A small network was shown many inputs. Here are its activations along a few directions, one row for each input.
In each table, some parts of the input vary, and every possible input appears once, in random order.
Descriptions start from the smaller parts, as in this example, which fits no table here: one of 4 places along a line, together with either a single point or one of 11 places around a ring or (one of 2 separate values, together with one of 8 places around a ring).
Shared parts are said once, and a part with two or three values counts as separate values.
In the rows, 128 means zero.

Other details of the inputs vary at random and push rows far along three fixed directions, the same in every table; ignore that.

Table:
r1: [128  79 100 129 128 147 146 108 128 125  99 127]
r2: [ 95  56 115 128 120 117 122 142 193  99 136 176]
r3: [109  97 152 159 156 123 113 129 140 128  95 145]
r4: [137 106  43 142 113 186 132 114 119 135 148 120]
r5: [ 97 127 193 142 148 108  77 158 143 120 118 125]
r6: [169  51  28 122  58 175 128 174 197  92 131 141]
r7: [138 128  89 120 146 174 177  88  35 155 118  99]
r8: [ 85  93 131 120 129 122 110 157 147 121 179 168]
r9: [155 188 136  86  76 131 139 115 116 118 114  86]
r10: [145 106 100 103 117 134 152 119 126 108 119 131]
r11: [111  46 108 195 206 136 161  96 117 137  86 176]
r12: [ 89 174 173 131 156 108 108 106 102 148 175 123]
r13: [104  87 143 163 185 104 165  91 130 133 113 178]
r14: [145 166 133 130 125 116 138 127 138 129 113 129]
r15: [ 87 114 139 129 139 128  73 131 143 146 181 142]
r16: [150 194 197 121 160 112  91 126  67 140 107  89]
r17: [134 117 148 122 141 123 105 115 130 141 111 141]
r18: [103  72 133 137 146 104 113 127 180 116 134 194]
r19: [178 115  60 102  75 150 161 124 154 109 138 137]
r20: [143 141  90 125 113 172 139 134  74 137 132  97]
r21: [160 158 126  96 102 129 158 118 108 116 121 100]
r22: [131 227 159 114 136 131 153 127  46 147 137  74]
r23: [164 144  81 134 144 147 216  93  74 122  84  94]
r24: [109 132 110 150 119 134  98 144 147 144 175 122]
r25: [140  99 106 163 138 126 142 126 145 137 108 146]
r26: [111  79 139 176 178 108 152 136 126 128 112 136]
r27: [153 145 112 106  42 132  91 180 189 111 132  99]
r28: [122 156 196 104 123 108  77 130 135 138 109 116]
r29: [125 171 146 129 112 129 113 161  97 146 155  93]
r30: [145 166 143 157 163 128 178  74  55 156  59  83]
r31: [ 91  85 194 143 193  95 109 131 122 131 122 147]
r32: [ 91 145 208 125 174  90 113 103 114 133 102 143]
r33: [135 129 121 122 116 130 163  99 135 124 102 133]
r34: [153 193  62 123 116 167 176  87  73 146 136  80]
r35: [ 73  54  83 166 189 138 158  84 122 135 160 180]
r36: [158 104  81 104 111 139 146 114 135 111 130 146]
r37: [123 178 165 102  79 104  88 180 185 107 141 113]
r38: [148 172 125  98  57 125 106 167 192 111 127 119]
r39: [165 146 139  85  94 130  82 147 139 126 139 118]
r40: [ 87 167 199 108 123  98  87 171 133 132 190 136]
r41: [124 131 177 153 152  90  95 158 143 132 140 135]
r42: [165 139  91 110  78 130 126 166 182 105 149 136]
Each input here is: one of 6 places around a ring, together with either one of 2 separate values or one of 5 places around a ring.
Question: The inputs of r27 and r1 match in every part but the place on the ring of 6. If r30 is changed in the same way as r27 into r1, which row does it become?
Answer: r28
Question: The inputs of r39 and r42 match in every part but the place on the ring of 6. If r7 is changed in the same way as r39 into r42, which row does it become?
Answer: r22
Question: Change only the choice among 2 separate values in r35. List by row number the other rows that result.
Answer: r8
Question: Which other rows agree with r21 in the place on the ring of 6? List them by row number.
Answer: r9, r12, r13, r19, r33, r40

Table:
r43: [107 133 153 109 107 108  70 176 214 100 139 144]
r44: [170 159 112  86  67 136 152 129 115 121 115 112]
r45: [117 165 155 139 152  96 109 119 123 142 150 131]
r46: [131 180 159 114 175 108 159  71  28 145 110  75]
r47: [ 69 113 211 140 154  67  68 171 209 121 140 155]
r48: [128 173 134 117 122 137 133 151 104 138 137 110]
r49: [134 147 123 107  88 107  91 184 182 104 183 139]
r50: [114 143 157  99  64 101  96 177 188 104 146 133]
r51: [164 112 103 140 146 150 152 104 101 128  93 126]
r52: [ 99  82 124 147 151 136 129  99 142 132 147 158]
r53: [109 211 211  97 139 113  76 116  78 164 130  91]
r54: [132 150 144 109 122 136 142 105  90 133 136  93]
r55: [109 138 166 126  99 109  94 180 183 119 186 134]
r56: [139 177 131 154 169 145 183  56  46 157 108  96]
r57: [163  28  28 138 125 166 208 112 152 122 105 157]
r58: [ 95 170 229 152 234  87 154  71  31 149  83 144]
r59: [140 159 179  98 136 111  84 150 147 128 129 136]
r60: [154 203 139 106 115 110 138 125  87 134 140  78]
r61: [149 186 128  86 121 128 114 103  88 125 134  95]
r62: [150 174 118 110  97 110 117 136 136 131 155 106]
r63: [105 126 137 102 105 138  75 163 166 125 159 146]
r64: [113 119 132 126 150 143 133 103 115 123 140 134]
r65: [ 98 122 145 126 115 111 108 147 175 104 130 166]
r66: [ 68  41 139 177 216  89 146  96 128 135 141 180]
r67: [147 177 126 126 133 147 167 109  77 130 131  96]
r68: [127  12  77 188 168 142 160 108 160 131 107 189]
r69: [127  75  93 162 142 142 138 125 163 106 109 150]
r70: [114 112 160 113 109 104 104 172 173 106 147 177]
r71: [126  77  63 175 135 155 147 123 134 136 123 151]
r72: [118 149 139 112  85 121  97 189 169 136 167 125]
r73: [148 157 105  86  85 156 138 124  94 142 126  84]
r74: [117  86 114 132 109 135  93 147 149 127 141 136]
r75: [173 128  53  94  66 182 132 136 106 111 123  94]
r76: [121  47  50 149 175 144 198  85 103 113 125 156]
r77: [149 172 123  96  63 127 130 127 137 122 112 107]
r78: [112  50  72 192 185 153 185 125 106 126 116 159]
r79: [ 94 106 188 152 124  88  43 175 217 115 149 158]
r80: [143 116 112 103  61 126  93 158 201 113 147 172]
r81: [157 116 121 123 144 130 158 102 111 144  98 125]
r82: [171 139 119  90 101 139 126 149 142 117 123 124]
r83: [126 113  98 145 148 137 161  91 136 129  85 127]
r84: [ 75 123 244 178 212  66 106 132 113 135 110 123]
r85: [125 162 151 151 164 126 167  87  74 151 125 102]
r86: [141 158 175 117 155 111 109 110 113 149 107 127]
r87: [139 191 145 103  90 122 121 110 118 131 104 109]
r88: [ 82  81 138 166 143 113  69 192 196 115 166 182]
r89: [ 98  62 108 192 187 129 169 129 106 138 120 146]
r90: [141 109 120 106  71 118 112 157 185 117 141 165]
r91: [ 66  52 152 192 219 116 120 102 108 145 118 173]
r92: [118  42  41 132 121 172 169 131 145 117 135 163]
r93: [157 174 115 125  93 144 116 140 101 142 124  86]
r94: [105  85  79 166 137 147 147 128 153 146 136 167]
r95: [ 99  83 204 165 173  80  84 154 161 136 131 165]
r96: [167 162  80  85  46 155 153 138 137  98 112 110]
r97: [130 144 143 123 141 137 128 114  60 140 111  83]
r98: [119 116 164 158 150 104 115 126 136 129 108 120]
r99: [133 139  96 121  86 142 126 154 151 143 146 124]
r100: [125 154 136 102 112 137 118 119 100 152 130 102]
r101: [176 170 154  98  92 132  98 154 120 118 119  99]
r102: [154 156 108  85  82 161 129 125 116 114 147  98]
r103: [152  89  40 129 115 166 195 111 141 103  89 123]
r104: [111 133 151 138 170 134 109 111  74 134 114 118]
r105: [169 171 127 115 103 141 132 128 102 113  98  78]
r106: [150 179 110 116 129 126 135 115 108 125 140 109]
r107: [166 154  41 104  70 184 154 136 131 130 131 112]
r108: [170 105 109 103  53 133  92 184 194 110 143 127]
r109: [143 148 111 125 146 137 190  89  87 131  74  80]
r110: [106 169 188 126 181  92 105  83  77 147 131 113]
r111: [ 75 150 213 165 205  94 110 124 115 136 153 150]
r112: [140  60  44 133 109 172 183  89 132 126 133 137]
Question: The inputs of r93 and r71 match in every part but one. If r95 is changed in the same way as r93 into r71, which row does it become?
Answer: r68
Question: Describe the family of inputs behind these rows.
Answer: one of 5 places around a ring, together with either one of 6 places around a ring or (one of 2 separate values, together with one of 4 places along a line)
Question: A walk changes only the place on the line of 4. It starts at r62 and steps to r85. List the rest of the walk in order.
Answer: r99, r93
Question: A walk changes only the place on the ring of 6. It starts at r68 and steps to r86. List the rest of the walk in order.
Answer: r80, r87, r83, r79
Question: Change only the place on the line of 4 in r55. List by row number the other rows that result.
Answer: r60, r72, r89
Question: Change only the choice among 2 separate values in r94. List by row number the other rows that result.
Answer: r53
